A small network was shown many inputs. Here are its activations along a few directions, one row for each input.
Each table varies a few parts of the input and shows all the possible inputs, shuffled.
Descriptions start from the smaller parts, as in this example, which fits no table here: one of 2 separate values, together with either a single point or one of 11 places around a ring or (one of 4 places along a line, together with one of 5 places around a ring).
Shared parts are said once, and a part with two or three values counts as separate values.

Other details of the inputs shift rows strongly along three fixed directions, in all tables alike. That doesn't count.
To show where, the next rows are all for the same input, with only those details redrawn:
[ -8   4 -11 -15  17   8   8  -5  -8   7  16  -9]
[ -6   5 -10  -1  11  -8  -1 -10  -1   1  -1  -5]
[  3  25  16  12  21 -44  20  -7   4  -9 -30  -6]
[-15 -20 -32  20 -12  -1 -33 -16  12  -6  -6   4]
[ 23   9  -5   0 -20   2  -7  -9   8   5  -5  24]
[ 23   9  -5   1 -18  -2  -6  -9   7   5  -7  22]
[ 15  21   8  -7   9 -13  16  -6  -1   2  -7   3]
[ -6  21   8  11  24 -42  16  -3   1 -11 -26 -13]

Rows:
x1: [ 20  22   8 -18   7  -3  23  -3  -7  10   4   6]
x2: [ 20  14  14 -15  18   5  24   6 -13  11  -4  -3]
x3: [-14  -3 -18  -7  -9   6 -11  -3   1   4  18   0]
x4: [ -5 -12  -2   5   3   2   6  -4   7   4   2  -5]
x5: [-12   1 -17  -7  19   9   7  -7 -10  10  13 -13]
x6: [-23   3 -11 -13  12  11   3  -3  -8   7  22 -10]
x7: [-19   8   9   7  10 -31  11   0   5  -8  -9 -16]
x8: [-10   3   6 -12   5  19   0  -3 -13  -1  27 -10]
x9: [-13  -2  -6 -13 -12   2  -6   5  -1   0  14   1]
x10: [ -3  -6  14  18  16 -32  10   5   5 -11 -30 -15]
x11: [  2   5  16  33  16 -21   0 -13   8 -13 -23  -8]
x12: [ -2 -10  -9  18  -5  14 -23 -18   5  -8   6  -1]
x13: [ 36  10   1  -3 -28  -3  -5  -8  12   6  -3  27]
x14: [-23 -34 -22  31   0 -29 -33  -3  15 -19 -23 -19]
x15: [ 41   3  15 -11 -14   0  13   5   7  11  -8  20]
x16: [ 34   1  15  -3  -9   6  11   3   1   9 -11  15]
x17: [-22  -1   8  -6  20 -24   7  16  -5 -10  -8 -27]
x18: [ 27   3  -4   2 -12   4  -9  -1   3   2 -14  17]
x19: [  9   0  -9 -21   6   5   5   8  -5   8  10  -4]
x20: [  8   9  24 -13  17  -1  26  14 -11   4  -5  -6]
x21: [ 24   9  25   7 -28   8  -7   0   6  -4  -8  26]
x22: [-13 -17   8  22  -5 -23 -10  10   9 -19 -29  -5]
x23: [-27 -20 -12  -9  -6  12  -5  10  -1   3  24 -12]
x24: [-11 -10 -13  17   3   1  -8  -8   2  -3  -7  -2]
x25: [ -7  -4 -15 -20  24  10   5   3 -15   7  12 -16]
x26: [-20   9  13  16  11 -23   7   7  -3 -15 -23 -10]
x27: [ 28  -5   8  17  -7   6 -14  -8   3  -2 -13  14]
x28: [-14  -2   1  24  15 -38   9  -1  14 -11 -23 -16]
x29: [-15 -23 -18  12  -6  19 -31   1  -1 -12  14 -12]
x30: [-16 -10 -12 -24  10  12   2  16 -13   5  16 -14]
x31: [-16  -8 -11  15  -7   9 -11  -6   1   0   1   1]
x32: [ -2  -4   9  -6   9  22   0   7 -13   0   9  -5]
x33: [-15 -19  -3   4 -20  11 -12   4   6   1   9   3]
x34: [ -5  13  17 -15  10   5  25   9 -12   7  11  -5]
x35: [  0   5  -2 -19  11  11   6  13 -15   1   6  -2]
x36: [-4  4  8  3  8 18  5 -6 -5  1 16 -3]
x37: [ -3 -13 -10   7  -9   8 -16  10  -4  -6 -11   4]
x38: [ -6 -13 -13  22 -22  18 -37 -19  16  -8  12  10]
x39: [ 24   7  16   9 -30   3   0  -4  13   6 -10  31]
x40: [  2  -8  -9  -1 -16   1 -18   8   0  -5  -5  11]
x41: [ 2 -6 -3  1  6 14 11 -4 -1 10  8  0]
x42: [ 22  19   4   4 -25   1  -4  -5   7   3  -9  28]
x43: [ 11  13   7 -19  10   2  22   2  -3   9  14  -5]
x44: [ 10  -7  -1   2   7  16 -13  -6  -5  -3   6  -5]
x45: [-15 -13  -6   3 -10  12  -3  -4   5   5  14  -1]
x46: [-22  -4  -3 -23   3   9   8  10  -8   7  28 -12]
x47: [  6  -4   5 -18   1   7  12  17  -6   6  11  -2]
x48: [ -6  17   6 -20   2   2  10   6  -9   2   8   3]
x49: [ -3   0   4   3 -12  -4   5   1  11   3   6   4]
x50: [ 11   6   0  -3 -23   9 -10   6   1   0  -1  22]
Q: The inputs of x6 and x1 match in every part but one. If x36 is changed in the same way as x6 into x1, which row does it become?
A: x11
Q: The inputs of x47 and x23 match in every part but one. If x37 is changed in the same way as x47 into x23, which row does it become?
A: x26
Q: What do these inputs look like to the network?
A: one of 5 places around a ring, together with either one of 2 separate values or one of 8 places around a ring
Q: A walk changes only the place on the ring of 5. It starts at x29 and steps to x44. List the rest of the walk in order.
A: x12, x38, x8
Q: Change only the place on the ring of 5 in x43. List by row number the other rows that result.
A: x7, x14, x17, x46

Rows:
x51: [-20 -11 -17  -7  29  25   5  -7 -12   8  25 -24]
x52: [-15 -15 -21 -14  27  25   3  -7 -15   8  28 -22]
x53: [ 24   9   5   2 -14  14  -5 -10  -1   6   5  23]
x54: [-17   0  -5 -32  22  18  19  17 -22  12  25 -21]
x55: [  5  26  24  18  25 -35  21  -4  -1 -12 -27 -10]
x56: [ 23  21  34 -31   9  12  35  14 -11  17  10   4]
x57: [ 28  14   5  -5 -12   7   0 -10   3   5   3  23]
x58: [-10  -1 -13  17   8 -17 -11 -11   8 -12 -21  -6]
x59: [-30 -17 -23   7 -13 -13 -17   6  10  -8   1  -6]
x60: [-11 -25 -38   4  -4  26 -28 -10  -1   3  13  -2]
x61: [ 20   1  14  -7 -30  15  -3   5   4   5   6  23]
x62: [-20  -5 -14  16   6  -1 -18 -11   6  -4  -2 -12]
x63: [ 25   9  20 -14 -18  16  15  10  -1  10   7  15]
x64: [ 33 -17   1   0 -44  18 -21   5  12   4  -1  35]
x65: [-16 -18  -9  11   1 -13 -13  11   6 -12 -12  -8]
x66: [ -6  -4 -14  28 -12 -33 -21 -15  18 -10 -27  11]
x67: [ -4   9  18  10  -2 -32   5   7   3 -11 -22  -2]
x68: [-10  24  32  -5  23 -32  32  10  -7  -8 -12 -19]
Q: The inputs of x59 and x66 match in every part but one. If x63 is changed in the same way as x59 into x66, which row does it become?
A: x55
Q: What do these inputs look like to the network?
A: one of 2 separate values, together with either a single point or one of 8 places around a ring
Q: Change only the choice among 2 separate values in x62. List by row number the other rows that result.
A: x68

Rows:
x69: [-31  25   5   7  27 -48  38   2  -3 -11 -22 -13]
x70: [ 12 -13 -25  -7  -2  15  -9 -21  -3  14  16   7]
x71: [ -5  -7   8   5  -9  11 -13   0   3  -6   8   3]
x72: [ -1  -2  -4   0 -34  18 -22  -7  11  -3  20  15]
x73: [  5   1  10  -3 -14  20  -8   5  -9   4   8  20]
x74: [-30  10  34  26  43 -42  17  11 -16 -28 -29 -31]
x75: [  9   9  -3 -14  24  34  15  -8 -14  18  19  -5]
x76: [-21  -4  11 -18  25   8  27   8  -6  19  26 -22]
x77: [ 32   4  -9  12 -19  16 -20 -24  10  -2   8  21]
x78: [ 50  10  23 -21 -18  -8   9  20   3   1 -14  20]
x79: [-20 -20 -15 -14   5  39   5  12 -11  18  29 -15]
x80: [ 13   5  19  -7 -14   9  19   2  -1  16   2  14]
x81: [ 54   9  38  -4 -19  -3  23  13  10   4 -13  22]
x82: [-18 -31 -28  19 -32  -6 -45  -3  10 -13 -21  12]
x83: [-16   8  27  31  -2 -45 -10  -7  18 -30 -36  -1]
x84: [-23 -27 -19  40 -36 -10 -34  -2  21  -7 -15   7]
x85: [ -8  -5 -10 -35  25  10  10  19 -14  14  23 -18]
x86: [ -7  26   0  33  25 -42  -3 -14   2 -20 -39 -12]
x87: [ 44  41  31 -34 -15 -23  29  13   1  12  -3  23]
x88: [ 44  27  35  -2 -36 -21  18   4  21   5 -10  24]
x89: [ 44  32  29 -23  23  11  40 -10 -10  19  13   1]
x90: [ 29  10 -12  19 -24  21 -29 -13   7  -1  -4  31]
x91: [-13   5 -18 -36   0  18   4  10 -15  12  25 -10]
x92: [ -6 -38 -15  30 -27  -4 -33   1  26  -9 -12   3]
x93: [-24 -24 -26   0  32  10  -2 -20  -6   5  12 -28]
x94: [-15 -26 -19   2   1   0 -21  18  -8 -11 -11 -13]
x95: [-14  11  14 -28  13  28  19   1 -23   9  29  -5]
x96: [-36 -24 -32 -13  17  11 -12  13 -18  -1   9 -26]
x97: [ -6  13  -8  29  23 -38  -5 -14  10 -17 -44 -12]
x98: [ 18  -4 -21  18 -14  -2 -27 -24  10  -3   1  14]
x99: [ 17 -17   4   6 -19  22  -3  14   5   1  -4  10]
x100: [  9 -18   1   1 -23  29 -18   4   1 -10  16  15]
x101: [-17  12   4   6 -17   0  -9  -1   4  -9   3   0]
x102: [-17  -5  -5 -33  21   1  12   8 -14  14  19 -13]
x103: [-25  23   7   1  35 -56  37   2   7  -8 -10 -13]
x104: [-29 -18 -30   6  35  15  -1 -14 -10   3   5 -26]
Q: The inputs of x79 and x92 match in every part but one. If x75 is changed in the same way as x79 into x92, which row does it become?
A: x89
Q: What do these inputs look like to the network?
A: one of 2 separate values, together with either a single point or one of 5 places around a ring or (one of 3 separate values, together with one of 4 places along a line)
Q: Change only the choice among 2 separate values in x103. List by row number the other rows that result.
A: x69
